A small network was shown many inputs. Here are its activations along a few directions, one row for each input.
In each table, some parts of the input vary, and every possible input appears once, in random order.
Descriptions start from the smaller parts, as in this example, which fits no table here: one of 2 separate values, together with either a single point or one of 11 places around a ring or (one of 4 places along a line, together with one of 8 places around a ring).
Shared parts are said once, and a part with two or three values counts as separate values.
In the rows, zero is written as 128.

Rows:
R1: [ 57 103 117 115 107 137 204  96 129 143 109]
R2: [ 61 148 204 235  88 219  88  40 184 188 155]
R3: [ 63 103 134 109 120 117 177  97 106 144 133]
R4: [116 203 233 208  85 201  67  68 213 175 118]
R5: [189 114  92 114 171 136  79 149 124 110 143]
R6: [171 108 145  64 140 163 142 116 127  98 103]
R7: [134 189 127 132 113  92 116 132  76  83 120]
R8: [ 84  85 114 161 136  99 144 153 119 162 170]
R9: [127 171 157 103 117 112 148 153 101 121 121]
R10: [ 70 115 138 132 134 118 171 119  85 129 159]
R11: [ 79 106  87 158 144  87 112 137 114 140 183]
R12: [ 75 133 108 159 129  96 137 101  65  87 160]
R13: [192  93 119 115 162 147 109 167 133 127 133]
R14: [188 112  86 138 164 133  67 152 109  92 127]
R15: [165 106 129  70 126 180 170 115 153  93  83]
R16: [191  79 119  95 146 141 119 142 157 139 111]
R17: [163 157 226 196 148 247  56  49 217 140 114]
R18: [ 79 104  83 181 135  84 100 141 102 119 167]
R19: [131 191 131 107 123  97 124 132  92 103 135]
R20: [139 131 131 110 107  89 128 161 157 172 106]
R21: [ 84  73 111 141 121  95 155 127 139 178 146]
R22: [ 82  73  94 151 106 112 187 123 161 179 123]
R23: [120 158 155  79 102 110 152 132 125 133  97]
R24: [177 121 146  87 156 166 137 136 103  87 127]
R25: [140 144 132 131 123  94 118 186 133 158 129]
R26: [189  78 104 104 131 155 150 139 182 134  91]
R27: [113 157 138  84  89 129 179 131 151 129  75]
R28: [136 163  99 154 122  80  76 172 111 120 124]
R29: [180 141 119  90 162 152 113 115  93  72 139]
R30: [184 139 115 116 153 147 105 116  77  53 124]
R31: [136 164 104 130 131  83  88 169 125 140 140]
R32: [136 129 114 118  93 104 159 157 182 169  85]
R33: [ 72 134 112 134 140 102 146  99  79 108 173]
The inputs of R11 and R5 match in every part but one. If R2 is changed in the same way as R11 into R5, which row does it become?
> R17
Describe the family of inputs behind these rows.
> one of 3 separate values, together with either a single point or (one of 2 separate values, together with one of 5 places along a line)
Change only the choice among 2 separate values in R14. List by row number the other rows that result.
> R30
Change only the choice among 2 separate values in R5. List by row number the other rows that result.
> R29
Change only the choice among 3 separate values in R12. List by row number the other rows that result.
> R7, R30

Rows:
R34: [ 83 137 117 128 127 120 146 102 108 120 150]
R35: [143 106  90 121 119 122 148 147 149 128 103]
R36: [177 135 130  80 131 143 153 145 133 104  96]
R37: [154  91 118 110 146 145 148 151 135 133 129]
R38: [ 87 139 132 156 118 120 141 113  90 111 145]
R39: [108 159 241 207  89 244  95  40 243 193 105]
R40: [ 97 109 115 108 118 125 189 127 118 125 117]
R41: [137 119 120 130 158 139 105 126 127 126 160]
R42: [147  92 130 117 148 130 116 129 122 133 137]
R43: [142 121 137 159 150 139  99 139 109 117 154]
R44: [ 91 109 127 115 118 111 157 105 105 126 126]
R45: [170 135 141  86 132 130 119 124 119 106 103]
R46: [111 118 132 114 117  90 134 143 126 158 128]
R47: [117 118 120 107 115 105 166 165 140 156 120]
R48: [136 106 102 128 121 108 116 126 135 129 111]
R49: [127 134  93 142 132 118 105 123 139 122 134]
R50: [106 150 138 157 120  99 118 151 111 144 145]
R51: [158 163 131  99 142 142 107 122 123  99 126]
R52: [102 148 122 128 128 100 123 139 129 152 151]
R53: [163 164 146 127 134 142 100 135 104  91 120]
R54: [131 136 108 170 124 117  99 135 121 114 128]
Describe the family of inputs behind these rows.
> either a single point or (one of 4 places along a line, together with one of 5 places along a line)
Change only the place on the line of 5 in R41. List by row number the other rows that result.
> R34, R49, R51, R52

Rows:
R55: [136  72  40  87 167  70 151 168  57  82 154]
R56: [121 133 129 167 106 106 101 127 154 164 125]
R57: [113 110 156 136 122 141 162 137 151 154 118]
R58: [130 154 163 158 137 137 109 135 114 115 141]
R59: [105 144 113 160 117 113  99 136 161 160 135]
R60: [ 97 112 154 137 107 122 152 115 147 177 131]
R61: [ 97 166 146 152 132 125  96 122 118 134 164]
R62: [ 90 148 147 146  97 122 141  88 125 134 120]
R63: [172 142 120 136 123 136 113 139 165 138 113]
R64: [140 156 138 115 113 150 152  98 136 108 108]
R65: [ 74 160 131 139 107 129 139  97 132 129 130]
R66: [107 147 149 145 112 141 151 110 129 110 107]
R67: [142 111 153  85 131 146 140 122 162 152 108]
R68: [145 129  67  76 164  49 136 192  30  81 153]
R69: [ 81 123 139 130 118 129 150 124 154 173 141]
R70: [121 118  54  62 134  51 181 165  47  71 121]
R71: [137 101 131 149 135 176 115 113 132 120 130]
R72: [158 155 160 108 147 143  87 120 125 113 131]
R73: [120 146 144 123 103 158 143 111 125 110  99]
R74: [146 120 145 106 124 150 163 126 159 152 119]
R75: [155 102  36  84 145  36 140 208  77 103 127]
R76: [135 147 146  94 121 146 129  94 139 108  97]
R77: [143 153 158 137 128 154 101 136 111 115 133]
R78: [113 155 162 159 122 118  98 113 110 139 154]
R79: [127 109 151 114 114 158 154 138 147 154 110]
R80: [163 164 153 128 139 147 109 124 122 113 142]
R81: [153 131 126 144 112 143 104 151 154 139 104]
R82: [167 132 128 115 130 132  91 135 168 137 102]
R83: [ 89 114 118 165 139 146 110  98 139 140 161]
R84: [156 111 125 141 145 169 123 100 144 118 139]
R85: [151 102 132 120 153 165 101  96 147 118 128]
R86: [138 132 131 166 121 126 112 149 158 140 113]
R87: [106 102 134 172 128 139 112  89 132 144 150]
R88: [122 101 136 171 143 159 123 111 136 121 138]
R89: [129  77  63  52 142  49 192 195  73 113 136]
Describe the family of inputs behind these rows.
> one of 5 separate values, together with either a single point or one of 6 places along a line
The inputs of R77 and R81 match in every part but the choice among 5 separate values. If R61 is changed in the same way as R77 into R81, which row does it become?
> R59
Change only the choice among 5 separate values in R74. List by row number the other rows that result.
> R63, R64, R80, R84
Start at R65 and move only the place on the line of 6, one step at a time. The first step leads to R62. Which rows follow, in order?
> R66, R73, R64, R76

Rows:
R90: [ 56 170 167 199 106 157 103  74 145 141 150]
R91: [ 98 107  82 126 136  44 127 161  74 130 160]
R92: [126 120 168 173 112 148 105 125 170 172 118]
R93: [157 178 179 142 143 177  84 105 131 112 142]
R94: [ 53 118  64 159 125  39 149 144  90 144 172]
R95: [191 143 119  66 128 133 135 140 142  99  75]
R96: [219 131 139 133 131 176  88 138 178 120  91]
R97: [140 118 114  92 147 117 165 164  83  99 135]
R98: [108  91 146 133 129 147 133  95 142 153 133]
R99: [108 162 185 171 119 156  87  85 129 130 138]
R100: [140 120  75  95 160  69 119 186  76 111 162]
R101: [ 97 104 119 122 120  94 171 141  79 120 134]
R102: [ 59 100 127 162 114 148 151  81 155 169 145]
R103: [103 134 147 104 100 104 154 125 134 154 109]
R104: [148 148 141  76 127 125 149 146 137 134 111]
R105: [197 100 120  93 153 172 116 111 154  95 105]
R106: [203 175 156 132 141 184  71  97 134  80 108]
R107: [180 114  51  82 158  80 101 183  80  77 126]
R108: [ 55 143 128 133  83 104 171 112 149 167 123]
R109: [180 113  91  81 148 126 149 160  88  64  99]
R110: [ 51 114 101 152 104  91 191 126  95 134 148]
R111: [154 105 142 103 154 166 130 116 147 131 138]
R112: [ 75 128 149 202  99 149 122 113 186 185 129]
R113: [174 135 162 143 134 169 102 145 174 152 124]
Describe the family of inputs behind these rows.
> one of 4 places along a line, together with one of 6 places along a line
The inputs of R104 and R103 match in every part but the place on the line of 4. If R93 is changed in the same way as R104 into R103, which row does it become?
> R99
Change only the place on the line of 6 in R95. List by row number the other rows that result.
> R96, R105, R106, R107, R109
